A small network was shown many inputs. Here are its activations along a few directions, one row for each input.
In each table, some parts of the input vary, and every possible input appears once, in random order.
Descriptions start from the smaller parts, as in this example, which fits no table here: one of 2 separate values, together with either a single point or one of 9 places around a ring or (one of 6 places along a line, together with one of 8 places around a ring).
Shared parts are said once, and a part with two or three values counts as separate values.
In the rows, 128 means zero.

Other details of the inputs vary at random and push rows far along two fixed directions, the same in every table; ignore that.

Rows:
R1: [130 110 181 152 147 115 164 120 122 101 123 116 124 123 117  99]
R2: [ 62 154  40 106 135 112 123 111 124 149 149 146  92 159 135 119]
R3: [149 119 140 118 107 132 121 120 156 119 145 128 133 120 124 144]
R4: [ 56 156  58 102 130 112 145 110 112 117 156 130 106 155 129 104]
R5: [152 145 167 144 144 141 128 147 115 128 116 116 123 118 121 129]
R6: [150 107 134 115 126 137 130 147 135 120 121 124 154 127 134 147]
R7: [141 145 174 135 136 130 131 150 136 131 115 113 115 122 127 132]
R8: [121 142 197 164 140 114 139 132 118 130 118 120 112 134 132 119]
R9: [141 125 177 163 143 113 153 114 111  98 129 104 122 124 115  99]
R10: [151 104 138 115 116 140 127 124 147 116 138 142 140 117 122 131]
R11: [179  93  60 117  58 147  46 116 184 184  91 157 222  61 150 191]
R12: [128 120 175 150 135 125 135 132 117 136 105 137 131 122 129 124]
R13: [ 67 163  59  86 144 139 136 152  92 134 138 152  97 155 130 113]
R14: [161 116 133 124 113 141 113 116 137 113 142 128 136 117 124 134]
R15: [140 105 159 156 144 118 144 120 136 137 114 132 113 124 122 119]
R16: [157 112  75 102  98 149  92 134 146 137 124 123 179 117 138 166]
R17: [ 70 160  62  81 134 126 136 141 100 123 159 121 106 176 136 126]
R18: [147 127 175 174 154 112 142 117 116 128 123 115 100 133 118 108]
Each input here is: one of 3 separate values, together with one of 6 places around a ring.
- The inputs of R2 and R3 match in every part but the place on the ring of 6. If R18 is changed in the same way as R2 into R3, which row does it become? => R14

Rows:
R19: [150 110 105 140 105 119 104 104 166 143 123 133 146 102 134 146]
R20: [ 56 162 124 122 161 113 162 126  84 120 149 131  69 170 126  89]
R21: [145 126 164 156 124 122 121 117 145 137 114 118 133 112 129 135]
R22: [142 108 163 158 142 115 145 113 124 115 125 125 125 120 122 108]
R23: [165 120 163 119 123 136 135 149 135 106 126  99 147 120 128 137]
R24: [142 128 177 147 146 129 139 142 125 136 111 125 112 128 125 125]
R25: [143 108 161 150 122 118 133 120 150 132 115 127 129 113 122 133]
R26: [162 119 122  98 106 155 113 141 153 109 139 131 152 110 124 150]
R27: [ 75 141  84 112 143 112 144 113 113 127 151 141  89 158 127 100]
R28: [112 130  41 107  94 126  95 103 156 158 127 145 150 115 135 150]
R29: [158 115 169 120 134 142 143 153 137  96 131 105 147 131 123 147]
R30: [147 116 157 141 118 127 118 135 151 142 107 135 142 112 134 141]
R31: [172 116 162 122 117 146 125 140 127  98 137 107 142 131 123 143]
R32: [145 139 174 162 147 126 131 138 122 138 114 115 111 128 125 126]
R33: [128 137  85  80 114 146 113 141 126 124 162 128 138 144 133 146]
R34: [ 99 121  29  99 101 131 108 109 131 149 130 156 154 119 134 132]
R35: [112 159 187 164 161 110 150 134  99 122 128 115  88 150 123 103]
R36: [143 116 124 133 115 131 111 128 135 141 105 141 161 106 134 138]
R37: [ 71 163 104 122 169 124 154 140  62 125 140 136  83 166 125  89]
R38: [ 95 128  65 108 118 133 116 115 119 141 126 146 142 126 135 123]
- What do these inputs look like to the network? => either one of 5 separate values or (one of 3 separate values, together with one of 5 places along a line)

Rows:
R39: [ 83 169  32 118 117 138 119 121  85 134 166 129 112 154 139 108]
R40: [113 129 135 109 148 120 143 117 110  98 138 127 118 138 110 113]
R41: [161 117 164 155 109 133 113 138 156 151 103 127 146 103 135 154]
R42: [109 111  52  91 115 121 104 100 145 139 123 149 160 119 130 137]
R43: [109 144 177 147 161 119 155 141  87 119 118 126 103 147 123  98]
R44: [166  99 163 156 110 118 121 113 172 133 116 119 144 102 129 146]
R45: [105 134 146 145 156 115 151 123  98 124 126 136 103 141 122  94]
R46: [102 149  54  96 107 141 115 146 132 151 140 138 127 137 142 143]
R47: [142 122  82 100  95 146 101 135 159 138 137 136 151 122 139 162]
R48: [162 108 160 161 113 129 114 118 166 145 105 131 139 100 129 145]
R49: [123 135 176 125 163 127 159 141  90  98 142 113 105 155 116 104]
R50: [119 142 164 127 149 116 149 123 122 103 149 113  96 146 118 111]
R51: [171 105 160 133 122 141 121 147 142 131 102 120 161 100 132 147]
- What do these inputs look like to the network? => either a single point or (one of 2 separate values, together with one of 6 places around a ring)
- Start at R42 and move only the place on the ring of 6, one step at a time. The first step leads to R40. Which rows follow, in order? => R49, R51, R43, R45
- Which other rows does R51 become when the choice among 2 separate values takes its other values? List them by row number. => R46

Rows:
R52: [150 119 152 126 112 132 121 135 169 134 122 127 133 113 130 155]
R53: [186 122 183 150 122 139 107 139 143 137 114 118 143 107 127 150]
R54: [ 78 175  37  86 120 134 108 123 111 138 162 138 101 159 132 126]
R55: [138 111 146 177 123 108 115 104 157 159  97 140 137  98 131 131]
R56: [169  87 179 142 118 130 135 120 161 112 119 129 145 106 121 136]
R57: [109 145  49  97 123 145 103 132 105 144 134 151 128 136 132 130]
R58: [115 136  71 105 125 140 116 121 104 129 142 147 129 129 127 115]
R59: [114 121 112 156 118 109 112 102 142 166 102 143 130 107 134 125]
R60: [ 98 141  90 110 128 116 137 124 120 117 146 113 124 150 133 123]
R61: [169 116 138 138 114 130 112 114 154 125 137 114 139 114 125 143]
R62: [ 96 128  55  85 114 127 123 119 149 134 151 142 119 141 132 135]
R63: [111 156 251 161 191 115 189 158  83 101 139 108  54 172 114  88]
R64: [103 130  83  98 131 141 129 143 119 139 125 154 121 137 131 129]
R65: [166 121 180 148 113 126 121 137 158 123 109  99 155 108 132 154]
R66: [ 83 169 180 151 189 111 186 121  48  78 175 108  45 189 105  58]
R67: [156  95 151 128 122 138 132 131 147 126 113 142 149 103 125 131]
R68: [117 125 123 124 134 128 141 133 106 116 123 125 144 127 128 115]
R69: [166  96 168 148 113 125 131 121 147 110 115 111 168 106 126 138]
R70: [124 127 120 124 131 134 130 142 113 129 111 125 148 127 132 134]
R71: [112 140  94 106 117 132 113 143 126 142 122 126 148 133 142 145]
- What do these inputs look like to the network? => either one of 2 separate values or (one of 3 separate values, together with one of 6 places around a ring)
- Start at R56 and move only the place on the ring of 6, one step at a time. The first step leads to R62. Which rows follow, in order? => R52, R63, R64, R67
